These are the activations of a small neural network, seen along a few directions. Each row is one input.
In each table, some parts of the input vary, and every possible input appears once, in random order.
A made-up example of a description, with smaller parts first: one of 2 separate values, together with either a single point or one of 11 places around a ring or (one of 5 places around a ring, together with one of 6 places along a line).
Shared parts are said once, and a part with two or three values counts as separate values.

Other details of the inputs vary at random and push rows far along two fixed directions, the same in every table; ignore that.

Rows:
row 1: [-.10,.42,.29,-.38,.31,-.10,.71,.08,.19,-.23,.04,-.25,.06,-.17]
row 2: [.16,-.07,-.50,-.34,.05,.39,.14,.34,.08,-.11,-.65,-.33,.00,.48]
row 3: [-.14,-.33,.33,.44,.26,-.27,-.68,.05,-.49,.52,.62,.44,-.28,-.03]
row 4: [-.19,.57,.68,-.41,.24,-.34,.24,-.42,.18,-.23,.21,-.16,-.20,-.15]
row 5: [.19,-.38,-.63,-.25,-.33,.12,.13,.40,.25,.01,-.50,-.15,-.04,.39]
row 6: [-.18,-.54,.26,.49,.01,-.21,-.66,.21,-.36,.39,.50,.36,.08,.06]
row 7: [.07,-.40,.02,.69,-.29,-.17,-.39,.09,-.20,.42,-.02,.29,-.28,-.12]
row 8: [.20,-.26,-.54,-.12,-.10,.23,.10,.13,.05,.02,-.25,-.27,.58,.25]
row 9: [-.45,.38,.66,-.46,.30,-.28,.26,-.34,.27,-.17,.10,-.13,-.02,-.36]
row 10: [-.08,.07,.31,.32,.18,-.09,-.32,-.08,-.24,.21,-.02,.13,-.30,-.25]
row 11: [-.11,-.11,-.15,.16,-.13,.21,-.22,-.02,.03,.01,-.07,.05,.24,.00]
row 12: [-.35,.67,.59,-.22,.22,.09,.44,-.25,.12,-.33,.26,.17,-.14,-.49]
row 13: [.24,-.29,-.31,.55,-.20,-.31,-.62,.14,-.06,.15,.17,.09,-.08,.24]
row 14: [.27,-.11,-.34,-.02,-.06,.53,-.05,.08,-.16,-.05,-.46,-.14,.08,.17]
row 15: [-.24,.07,.27,.08,.19,-.40,-.06,-.11,.02,.22,.21,-.04,.15,-.25]
row 16: [.04,-.05,.01,.81,-.20,-.25,-.72,-.25,-.32,.24,.48,.40,-.11,-.09]
row 17: [.05,-.36,-.04,.72,-.22,.12,-.58,-.05,-.23,.21,.06,.22,.21,-.18]
row 18: [.12,-.33,.24,.44,-.03,-.21,-.59,.16,-.41,.28,.50,.30,-.05,.35]
row 19: [.18,-.19,-.42,.14,-.07,.27,.24,.50,.10,-.24,-.34,-.13,.08,.34]
row 20: [.05,-.33,-.36,.47,.09,-.28,-.64,.09,-.14,.33,.14,.19,-.23,.00]
row 21: [.14,.14,.22,.16,-.12,.01,-.14,.04,-.12,-.12,-.19,-.10,-.07,.15]
row 22: [-.03,.47,.42,-.26,.08,.38,.56,-.04,.08,-.47,-.15,-.02,.04,-.29]
row 23: [-.41,.51,.45,-.56,-.02,-.10,.32,-.39,.27,-.05,.19,.17,-.31,-.50]
row 24: [-.38,.33,.60,-.44,.14,-.39,.39,-.37,.22,.02,.14,.05,-.39,-.40]
row 25: [-.25,-.02,.20,.24,-.12,-.26,-.12,-.05,.00,.31,.09,.26,-.39,-.20]
row 26: [.25,.11,.03,.17,-.23,.23,-.15,-.09,-.19,-.17,-.15,-.01,.10,.12]
row 27: [.13,-.57,-.04,.53,.03,-.02,-.27,.51,-.36,.15,.42,.35,.04,.26]
row 28: [.23,-.13,-.26,-.28,-.40,.57,.34,.13,.07,-.12,-.59,-.16,.06,.18]
row 29: [-.01,.30,.11,-.45,.16,.18,.65,-.12,.20,-.50,.02,-.14,.13,-.16]
row 30: [.31,-.14,-.80,-.49,-.04,.52,.10,.22,.15,-.21,-.54,-.30,.17,.44]
row 31: [-.31,.74,.74,-.32,.16,-.18,.16,-.28,.13,-.20,.11,-.07,-.29,-.16]
row 32: [.06,-.14,-.21,.04,-.17,-.11,.11,-.13,-.04,.32,.14,.06,.05,-.12]
row 33: [.03,-.37,-.09,-.53,-.21,.29,.27,.46,-.08,.04,-.23,-.08,-.03,.50]
row 34: [.23,-.43,-.61,-.17,-.18,.33,.06,.09,.14,-.19,-.35,-.28,.50,.34]
row 35: [-.29,.56,.86,-.02,.25,-.08,.38,-.08,.03,-.28,.11,.10,-.26,-.52]
row 36: [.27,-.03,-.18,.04,-.12,-.02,-.09,-.23,-.01,-.14,.10,-.08,.15,.21]
row 37: [-.06,-.16,-.05,.82,-.01,-.33,-.47,-.08,-.16,.13,.70,.53,-.12,-.45]
row 38: [.17,-.09,-.42,-.21,-.02,.21,.36,.48,.28,-.38,-.31,-.24,.08,.27]
row 39: [-.12,-.38,-.13,.66,-.10,-.19,-.58,.14,-.09,.28,.07,.17,.04,.00]
row 40: [-.16,-.04,.00,.24,-.24,-.01,-.13,-.18,-.04,.27,.15,.30,-.23,-.21]
row 41: [.24,.11,-.32,-.24,-.20,.18,-.05,.00,.13,-.26,-.12,-.14,.14,.30]
row 42: [.22,-.10,-.44,-.01,.15,.07,-.04,-.07,-.14,.23,-.01,-.09,.19,.09]
row 43: [-.17,.69,.66,-.40,.28,-.38,.32,-.32,.12,-.05,.24,-.20,-.07,-.15]
row 44: [.25,-.09,-.70,-.37,-.06,.66,.15,.22,.04,-.16,-.63,-.30,.16,.48]
row 45: [.18,-.23,-.40,-.17,.18,.03,.03,.08,.04,.00,-.30,-.24,-.02,.31]
row 46: [.04,-.36,-.05,.75,.10,-.43,-.23,.05,-.13,.11,.45,.25,-.11,-.18]
row 47: [-.23,-.24,.04,.73,-.06,-.39,-.81,-.26,-.11,.34,.61,.48,.02,-.45]
row 48: [-.28,.32,.39,-.52,.01,-.10,.45,-.48,.20,-.07,.15,.05,-.21,-.39]
row 49: [-.45,.53,.89,-.30,.18,-.04,.19,-.21,.12,-.18,-.12,-.07,-.08,-.46]
row 50: [.53,-.13,-.65,-.13,-.19,.23,.13,.13,-.02,-.09,-.25,-.34,.46,.58]
row 51: [.22,-.24,-.49,-.39,-.18,.06,.47,.31,.17,.10,-.48,-.35,.13,.37]
row 52: [.23,-.20,-.50,-.18,.08,.21,.01,-.09,-.03,-.04,-.19,-.14,.11,.20]
row 53: [-.29,.29,.21,-.63,.10,.02,.24,.05,.40,-.28,-.26,-.26,.08,-.06]
row 54: [.14,.05,-.15,.13,.10,-.01,.31,.03,-.05,-.06,.23,.02,.25,-.14]
row 55: [-.18,.48,.32,-.52,.47,-.19,.36,-.19,.08,.08,-.02,-.22,-.10,-.17]
Each input here is: one of 5 separate values, together with either a single point or (one of 2 separate values, together with one of 5 places along a line).
The inputs of row 3 and row 27 match in every part but the choice among 5 separate values. If row 2 is changed in the same way as row 3 into row 27, which row does it become?
Answer: row 19
The inputs of row 37 and row 47 match in every part but the choice among 5 separate values. If row 22 is changed in the same way as row 37 into row 47, which row does it become?
Answer: row 17
List by row number the other rows that have the choice among 5 separate values in common with row 16.
Answer: row 4, row 13, row 18, row 21, row 26, row 31, row 36, row 41, row 43, row 50
Which other rows does row 49 become when the choice among 5 separate values takes its other values? List them by row number.
Answer: row 7, row 10, row 21, row 35
List by row number the other rows that have the choice among 5 separate values in common with row 24.
Answer: row 5, row 7, row 23, row 25, row 28, row 32, row 33, row 40, row 48, row 51
Which other rows does row 9 become when the choice among 2 separate values takes its other values? List them by row number.
Answer: row 34

Rows:
row 56: [.11,-.29,-.19,.63,-.06,-.17,-.45,.02,-.21,.21,.27,.21,.04,-.05]
row 57: [.21,-.28,-.33,.31,-.09,.08,-.13,.16,-.09,.01,-.05,-.01,.18,.18]
row 58: [.35,-.42,-.64,.29,-.22,.23,-.15,.30,-.08,.01,-.24,-.06,.19,.34]
row 59: [-.20,.25,.42,-.68,.17,.11,.36,.13,.10,-.15,-.15,-.17,-.12,.14]
row 60: [-.25,.31,.53,.18,.14,-.23,-.05,-.31,-.07,.06,.39,.24,-.18,-.46]
row 61: [-.27,.30,.47,.13,.14,-.26,-.09,-.35,-.04,.11,.40,.22,-.22,-.45]
row 62: [.00,.15,-.09,-.45,-.03,.25,.34,.01,.17,-.22,-.32,-.22,.10,.11]
row 63: [-.03,.16,.03,-.27,.08,.03,.18,-.09,.10,-.10,-.06,-.12,.05,-.02]
row 64: [-.13,.00,.19,-.25,.11,-.11,.10,.17,.04,.09,.01,-.03,-.10,.12]
row 65: [-.24,.11,.46,-.20,.17,-.17,.02,.03,-.04,.11,.17,.06,-.21,-.05]
row 66: [-.12,.38,.26,-.51,.05,.22,.45,-.06,.18,-.31,-.21,-.17,.03,-.10]
row 67: [.02,-.46,-.13,.51,.00,-.39,-.43,.16,-.19,.39,.24,.19,-.18,.07]
row 68: [.29,-.21,-.45,-.03,-.11,.28,.10,.25,.03,-.16,-.31,-.21,.26,.34]
row 69: [.11,-.33,-.25,.55,-.06,-.24,-.46,-.04,-.17,.31,.25,.18,.03,-.04]
row 70: [.11,-.33,-.24,.57,-.10,-.22,-.44,-.05,-.17,.28,.25,.21,-.01,-.03]
row 71: [-.01,.05,-.02,-.05,-.04,.11,.06,.02,.03,-.10,-.08,-.02,.04,-.04]
row 72: [.07,.18,-.15,-.61,-.01,.28,.45,.04,.22,-.23,-.40,-.31,.11,.16]
row 73: [.12,-.04,-.21,-.19,-.10,.31,.25,.16,.09,-.20,-.32,-.17,.17,.19]
row 74: [.16,-.34,-.37,-.19,-.04,.08,.08,.42,.05,.04,-.31,-.20,.05,.49]
row 75: [.20,-.27,-.41,.23,-.15,.03,-.17,.09,-.06,.07,-.07,-.02,.12,.20]
row 76: [-.11,.06,.11,.04,.00,-.12,-.08,-.17,.01,.10,.11,.09,-.07,-.21]
row 77: [-.04,.12,-.01,-.28,-.01,.11,.19,-.06,.12,-.10,-.16,-.10,.02,-.02]
row 78: [-.16,.33,.29,-.28,.10,-.12,.17,-.25,.11,-.05,.10,-.03,-.07,-.23]
row 79: [-.07,.13,.22,.15,.04,-.11,-.03,-.14,-.04,-.01,.20,.11,-.03,-.19]
row 80: [.15,-.33,-.24,.60,-.11,-.16,-.43,.01,-.17,.20,.23,.22,.02,.00]
row 81: [.33,-.44,-.67,.24,-.18,.15,-.17,.24,-.06,.04,-.23,-.11,.25,.40]
row 82: [-.35,.16,.71,-.02,.21,-.29,-.18,-.11,-.17,.19,.37,.25,-.33,-.24]
row 83: [-.08,.12,.28,-.28,-.01,.18,.06,.18,.02,-.08,-.33,-.10,-.18,.18]
row 84: [.13,-.33,-.25,.59,-.12,-.17,-.43,.00,-.16,.24,.24,.19,.01,.00]
row 85: [-.26,.30,.42,.11,.13,-.27,-.08,-.35,-.05,.10,.35,.22,-.20,-.42]
row 86: [-.16,.34,.33,-.21,.12,-.02,.19,-.21,.09,-.12,.08,.04,-.10,-.25]
row 87: [.14,-.01,-.26,-.25,-.03,.23,.20,.10,.12,-.17,-.26,-.24,.18,.23]
row 88: [.05,.16,-.12,-.46,.00,.23,.36,.00,.17,-.19,-.30,-.23,.07,.11]
row 89: [-.06,.14,.16,.11,.03,-.10,-.05,-.11,-.03,-.02,.18,.09,-.04,-.17]
row 90: [-.19,.21,.28,-.06,.05,-.06,.04,-.20,.05,-.01,.14,.08,-.10,-.27]
row 91: [-.10,.10,.22,.24,.10,-.21,-.18,-.20,-.06,.07,.31,.18,-.06,-.26]
row 92: [-.17,.22,.30,-.04,.06,-.06,.04,-.19,.05,-.05,.13,.11,-.09,-.27]
row 93: [.09,.22,-.07,-.52,-.01,.36,.49,.10,.18,-.35,-.39,-.28,.13,.15]
row 94: [.38,-.43,-.60,.31,-.23,.20,-.13,.30,-.07,-.02,-.22,-.08,.23,.37]
What is each input in this table made of?
Answer: either a single point or one of 6 places along a line or (one of 4 places along a line, together with one of 8 places along a line)
A walk changes only the place on the line of 6. It starts at row 82 and steps to row 59. List the rest of the walk in order.
Answer: row 65, row 64, row 74, row 67
Which other rows does row 71 become when the place on the line of 8 takes its other values? List them by row number.
Answer: row 62, row 66, row 73, row 76, row 77, row 90, row 92
Which other rows does row 72 become when the place on the line of 8 takes its other values? List them by row number.
Answer: row 58, row 60, row 61, row 85, row 86, row 88, row 93

Rows:
row 95: [.28,-.57,-.60,.94,-.02,-.55,-.59,-.08,-.20,.45,.61,.25,.19,-.03]
row 96: [.44,-.40,-.96,.01,-.31,.37,.05,.19,.13,-.09,-.49,-.27,.32,.46]
row 97: [.13,-.34,-.30,.92,-.19,-.36,-.68,-.27,-.24,.44,.44,.39,-.07,-.26]
row 98: [-.22,.41,.21,-.28,.12,-.08,.24,-.40,.18,-.07,.07,-.06,.01,-.39]
row 99: [-.25,.36,.72,-.29,.16,.01,.09,-.07,-.02,-.12,.05,.01,-.21,-.10]
row 100: [-.16,.48,.43,.03,.06,.01,.15,-.25,.07,-.25,.10,.06,-.04,-.41]
row 101: [-.13,.50,.47,-.16,.10,.09,.16,-.34,.04,-.29,.07,.01,.02,-.31]
row 102: [.32,-.20,-.41,-.50,-.09,.56,.15,.50,.00,-.23,-.61,-.41,.26,.78]
row 103: [-.19,.35,.49,-.52,.16,.17,.49,.14,.10,-.24,-.18,-.09,-.20,-.03]
row 104: [-.20,.30,.29,-.78,.38,-.27,.54,.00,.21,-.10,.10,-.29,-.03,.08]
row 105: [-.19,.20,.33,.25,.00,-.05,.04,-.24,-.03,-.07,.33,.28,-.02,-.50]
row 106: [-.25,.29,.31,-.75,.18,.01,.38,-.01,.21,-.10,-.20,-.20,-.16,.01]
row 107: [.43,-.06,-.61,-.35,-.17,.65,.21,.22,.06,-.39,-.59,-.41,.47,.56]
row 108: [.33,-.18,-.53,.14,-.19,.40,.20,.24,.02,-.24,-.35,-.12,.22,.20]
row 109: [-.34,.42,.46,.05,.17,-.35,-.07,-.57,.07,.09,.45,.22,-.20,-.67]
row 110: [.12,-.75,-.43,.79,-.12,-.35,-.74,.20,-.29,.61,.21,.27,-.06,.16]
row 111: [.31,-.54,-.74,-.19,-.22,.28,.02,.49,.06,.06,-.56,-.27,.13,.71]
row 112: [-.27,.18,.61,.21,.10,-.22,-.17,.01,-.10,.06,.23,.22,-.28,-.24]
row 113: [-.05,-.52,.09,.80,-.13,-.23,-.55,.21,-.32,.39,.41,.45,-.16,-.10]
row 114: [-.10,.06,.16,-.31,.02,-.08,.08,.02,.03,.10,-.08,-.04,-.20,.07]
The inputs of row 107 and row 102 match in every part but one. If row 98 is changed in the same way as row 107 into row 102, which row does it become?
Answer: row 110
What is each input in this table made of?
Answer: one of 2 separate values, together with either a single point or one of 4 places along a line or one of 5 places along a line
Which other rows does row 100 become when the choice among 2 separate values takes its other values? List them by row number.
Answer: row 112
